These are the activations of a small neural network, seen along a few directions. Each row is one input.
In each table, some parts of the input vary, and every possible input appears once, in random order.
A made-up example of a description, with smaller parts first: one of 5 places around a ring, together with either a single point or (one of 2 separate values, together with one of 4 places along a line) or one of 9 places along a line.
Shared parts are said once, and a part with two or three values counts as separate values.
In the rows, 128 means zero.

Other details of the inputs shift rows strongly along three fixed directions, in all tables alike. That doesn't count.

A family of inputs:
x1: [163 136  75 124 166 184 169 143 101 132 105 120]
x2: [130 111 155 152  81  67 130 144 134 111 122 113]
x3: [111 153 152  62 144 153 106  99 157 129 178 153]
x4: [133 150 164  99 142 144 100 106 139 119 173 208]
x5: [126  91 102 120 120  94 102 168 161 147 122 106]
x6: [165 147 130 162 136 133 171 127  92 122  94 146]
x7: [114 183 183 127 129 120 124  91 149 116 152 195]
x8: [ 89 131 156 160 104  97 122 112 133 121 128  82]
x9: [130 166 182 141 101  73 153 117 151 112 128 155]
x10: [116  71  75  95 155 170  79 154 123 162 150  86]
x11: [169 129 131  40 178 168 126 129 131 124 183 169]
x12: [151 130  90 163 169 199 135 123  83 142 101 150]
x13: [140 138  95 157 159 193 151 123  71 127  97 144]
x14: [101 168 172 192 117 105 165  92  88  91  91 118]
x15: [155 145 129 146 136 148 179 111 106 122  94  94]
x16: [148  85  77  99 137 142 113 174 130 156 131 114]
x17: [108 153 194  98 116 105 112  99 134  97 175 171]
x18: [122 129 151  72 151 151  98 112 133 119 184 158]
x19: [121 118 135 145  80  85 136 143 153 133 107  93]
x20: [154 144 163 190 101  96 174 120  98 100  90 136]
x21: [141 114 119 151 104 111 129 141 153 148 104 102]
x22: [111 133 152 204 113 102 171  56  94 111  99 126]
x23: [103 163 169  97 109 120 106 102 168 124 159 178]
x24: [165 141 105  51 181 175 118 142 165 153 171 193]
x25: [124 110 165 139  95  55 123 134 135 124 133  78]
x26: [110 123 144 155 100 111 116 122 111 109 130 119]
x27: [115 105 107 147 121 136  99 143 120 146 123 123]
x28: [ 84 117 143 167  81  81 100 133 156 135 123 104]
x29: [134 141  81 141 152 211 150 120 100 136  95 133]
x30: [124 160 116 179 151 163 165 105  73 105  81 130]
x31: [108  84  75  96 166 167  84 148 133 153 141  90]
x32: [ 90  90  94 133 116 120  86 155 142 144 123 100]
x33: [150 134  98  77 158 165 141 149 141 141 143 157]
x34: [105 170 188 119 128  98 104  97 155 114 155 194]
x35: [161 140  98 129 178 172 178 130  87 119  94 124]
x36: [135 163 162 140 124  95 166 119 121 103 107 155]
x37: [121 159 132 155 131 166 160  97 100 115 101 118]
x38: [ 99 171 185 111 123  98 110 102 151 108 154 194]
x39: [159 146 101  27 165 181 126 134 156 141 169 173]
x40: [ 92 100 106 128 116 126  97 143 144 143 139  80]
x41: [115  93 113 152 109 129  95 143 126 134 126 120]
x42: [123 163 183 123 106  75 157 115 143 107 140 128]
x43: [134  84 115 120  97  90 105 163 141 130 138  91]
x44: [102 101 114 143  95 118  78 136 170 157 129 102]
x45: [103 185 179 112 122 120 134  96 141 105 154 188]
x46: [160 133  97 149 135 163 165 135 118 138  87 120]
x47: [145 176 170 176 108 116 206  95  96  98  80 113]
x48: [138 123  86 136 169 199 140 127  75 132 111 120]
x49: [100 121 138 152 100  99 107 128 117 125 128 108]
x50: [153 129 106 140 158 157 171 131 104 130 104  92]
x51: [143 103 113 121 127 116 130 151 117 136 126  93]
x52: [130 151  90 151 161 196 158 117  87 124 103 130]
x53: [134  82 109 126 123  87 132 109 147 142 136 108]
x54: [130 126 116 179 126 161 146 122  80 111  97 130]
x55: [132  86  98 131 127 100  99 166 160 156 119 104]
x56: [ 92 108 111 125  91 116  88 136 157 143 134  86]
x57: [126  82  77 101 131 114 100 174 149 150 126  86]
x58: [152 133 152  55 143 124 121 130 143 113 182 166]
x59: [132  95 137 151  92  63 102 156 152 147 125 104]
x60: [143 153 155  50 171 125 129 117 147 119 170 165]
x61: [143  77 117 139 101  90  95 164 154 146 134 106]
x62: [133  91 106 111 110  96 105 164 138 143 136  94]
Each input here is: one of 2 separate values, together with either a single point or (one of 5 places along a line, together with one of 6 places along a line).
The inputs of x20 and x41 match in every part but the choice among 2 separate values. If x55 is changed in the same way as x20 into x41, which row does it become? -> x34
The inputs of x23 and x46 match in every part but the choice among 2 separate values. If x3 is changed in the same way as x23 into x46, which row does it become? -> x15
Which other rows does x34 become when the place on the line of 6 takes its other values? List them by row number. -> x14, x30, x31, x32, x38
A walk changes only the place on the line of 5. It starts at x21 and steps to x24. List the rest of the walk in order. -> x55, x59, x61
A walk changes only the place on the line of 5. It starts at x43 and steps to x62. List the rest of the walk in order. -> x57, x1, x39
Which other rows does x35 become when the choice among 2 separate values takes its other values? List them by row number. -> x14

A family of inputs:
x63: [ 78 117 165 169  96  86  85 111 138 118 138 138]
x64: [119 197 175 138 134 151 152  62 128 113 128 196]
x65: [120 133 108 177 165 184 173  92  57 108  90  94]
x66: [118 137 127 124 129 110 131 114 172 148 125 121]
x67: [159  92  90  58 138 139  88 175 194 167 161 160]
x68: [151  92 115 105 160 154  95 131 115 140 162 159]
x69: [116 158 217  58 113  84 100 124 132  87 200 158]
x70: [174  98  92  79 178 148 130 133 125 142 150 158]
x71: [ 70 105 140 142  65  80  62 133 190 152 140 111]
x72: [134 227 167 122 140 147 160 110 138 109 123 229]
x73: [ 88 104  74 227  72 137 110 159 115 148  60  63]
x74: [123 126  82  45 161 169 113 156 168 161 154 105]
x75: [135 120 150 155 116 119 107 135 101 119 137 163]
x76: [167  91  81  56 151 150  99 160 186 168 159 151]
x77: [167 167 134 149 128 146 203 141  89  98  77  96]
x78: [155 140 136 110 142 124 160 150  88  98 117 114]
x79: [156 133 121 155 126 120 142 158  96 116 104 165]
x80: [104 148 142 145 116 132 143  83 131 128 118 110]
x81: [118 106  81  73 144 147  74 165 197 180 153 144]
x82: [161  80  87  42 175 138 106 148 146 151 176 139]
x83: [122 103 148 159  50  38 104 171 184 139 113 107]
x84: [107 167 185 152 143 124 144  57 107  93 140 172]
x85: [119 138  87 126 138 197 107 130 132 150 119 163]
x86: [159 182 189 100 145 105 190 103  92  83 139 168]
x87: [155 113 123  80 152 114 142 134 122 126 150 126]
x88: [149 142 130 149  92 103 139 161 146 126 108 149]
x89: [ 95 135 143 160  77  70 102 149 180 147 110 122]
x90: [160  82  86  64 164 142  86 169 151 156 163 175]
x91: [143 179 183 146 127 131 136 112  85  87 143 215]
x92: [ 97 143 146 134 139 145 141 104  91 100 131 109]
x93: [117 150 115 164 158 194 160 118  51  93  91  92]
x94: [120 134 127 221 143 157 154  87  66 109  77 124]
x95: [124  90  39 169 146 205 131 122 110 167  82  69]
x96: [179 116 103 175 161 145 173 125  76 123  82 141]
x97: [150 162 195 137 143 116 166  70  82  90 148 166]
x98: [115 147  96  81 155 201 133 119 121 136 138 114]
x99: [163 188 185  92 132 109 193  95 139 100 142 165]
x100: [158 123 118 167 162 170 180 107  45 107 102 100]
x101: [ 95  86 172 137  71  44  94 147 129 112 154  56]
x102: [175  76  45 137 151 167 161 157 124 161  89  63]
x103: [133 131  92  95 164 162 140 121 154 156 130 116]
x104: [ 93  94 102 166  89  80 130 147 158 155  93  19]
x105: [114 184 188  89 126  88 122  93 191 129 163 197]
x106: [124 167 116  75 151 160 137 147 144 128 130 112]
x107: [104  86  90  55 174 171  73 121 148 149 189 132]
x108: [168 109  91  94 162 153 114 164 119 141 137 184]
x109: [126 117 155 133  72  54 152 153 158 122 117  61]
x110: [ 61 102 148 183  63  68  64 149 140 122 130 109]
x111: [141 152 196  99  93  48 138 106 192 119 161 164]
x112: [101 113  89 153 120 159 141 115 119 142 100  58]
x113: [135  90 136 207 109  97 137 113  82 120 102  79]
x114: [ 95 134 143 178 114 129 107 117 107 114 116 152]
x115: [141  80 103 187 125 137 110 146  89 136 106 108]
x116: [ 56 124 162 120  52  63  79 141 173 124 142  52]
The inputs of x71 and x73 match in every part but one. If x63 is changed in the same way as x71 into x73, which row does it become? -> x110
What do these inputs look like to the network? -> one of 6 places around a ring, together with one of 9 places along a line
A walk changes only the place on the line of 9. It starts at x78 and steps to x86. List the rest of the walk in order. -> x87, x82, x70, x96, x90, x108, x79
A walk changes only the place on the ring of 6. It starts at x98 and steps to x92. List the rest of the walk in order. -> x101, x86, x109, x74
A walk changes only the place on the line of 9. It starts at x72 and steps to x89. List the rest of the walk in order. -> x81, x105, x66, x103, x104, x74, x106

A family of inputs:
x117: [151 166 144  43 148 146 122 135 165 132 174 208]
x118: [165 157 142  72 169 144 159 120 126 121 151 167]
x119: [ 98 120 119 177 104 125 128 141 113 125  93  66]
x120: [ 87 103 111 102 105 123  63 141 175 154 157 123]
x121: [104  99 103 191 114 123 138 132  97 130  82  40]
x122: [107  58  66 113 136 143  85 147 133 161 141  53]
x123: [168 165 125 186 146 156 189 102  95 120  74 166]
x124: [ 83 117 128  93  97 110  76 151 169 137 159 107]
x125: [138  86  65 145 113 134 127 185 130 150  86  66]
x126: [163 172 145 132 138 146 164 114 125 120 115 182]
x127: [120 137 182  91  93  48 119 138 173 115 152 123]
x128: [147  78 116 233  94  88 139 165  59 112  70  81]
x129: [116 168 207 179  64  29 168 122 135  92 101 110]
x130: [126 191 208 147 135 123 183  48  92  79 137 165]
x131: [170 126 121  56 176 153 139 114 136 133 167 165]
x132: [ 76 108 148 103 106  85  65 111 192 145 175 153]
x133: [134 146  83 159 160 213 157 123  84 132  89 130]
x134: [133 130 183 130  95  51 147 113 142 115 140 109]
x135: [170 102  58 109 182 194 126 142 134 162 122 157]
x136: [ 99  79 138 101 113 102  38 156 132 128 190 143]
x137: [124 192 170 134 145 150 172  86  94  92 121 151]
x138: [137 114  50 120 184 230 113 130 116 161 118 150]
The inputs of x133 and x117 match in every part but one. If x121 is changed in the same way as x133 into x117, which row does it become? -> x118
What do these inputs look like to the network? -> one of 2 separate values, together with either a single point or one of 10 places along a line
Which other rows does x136 become when the choice among 2 separate values takes its other values? List them by row number. -> x128
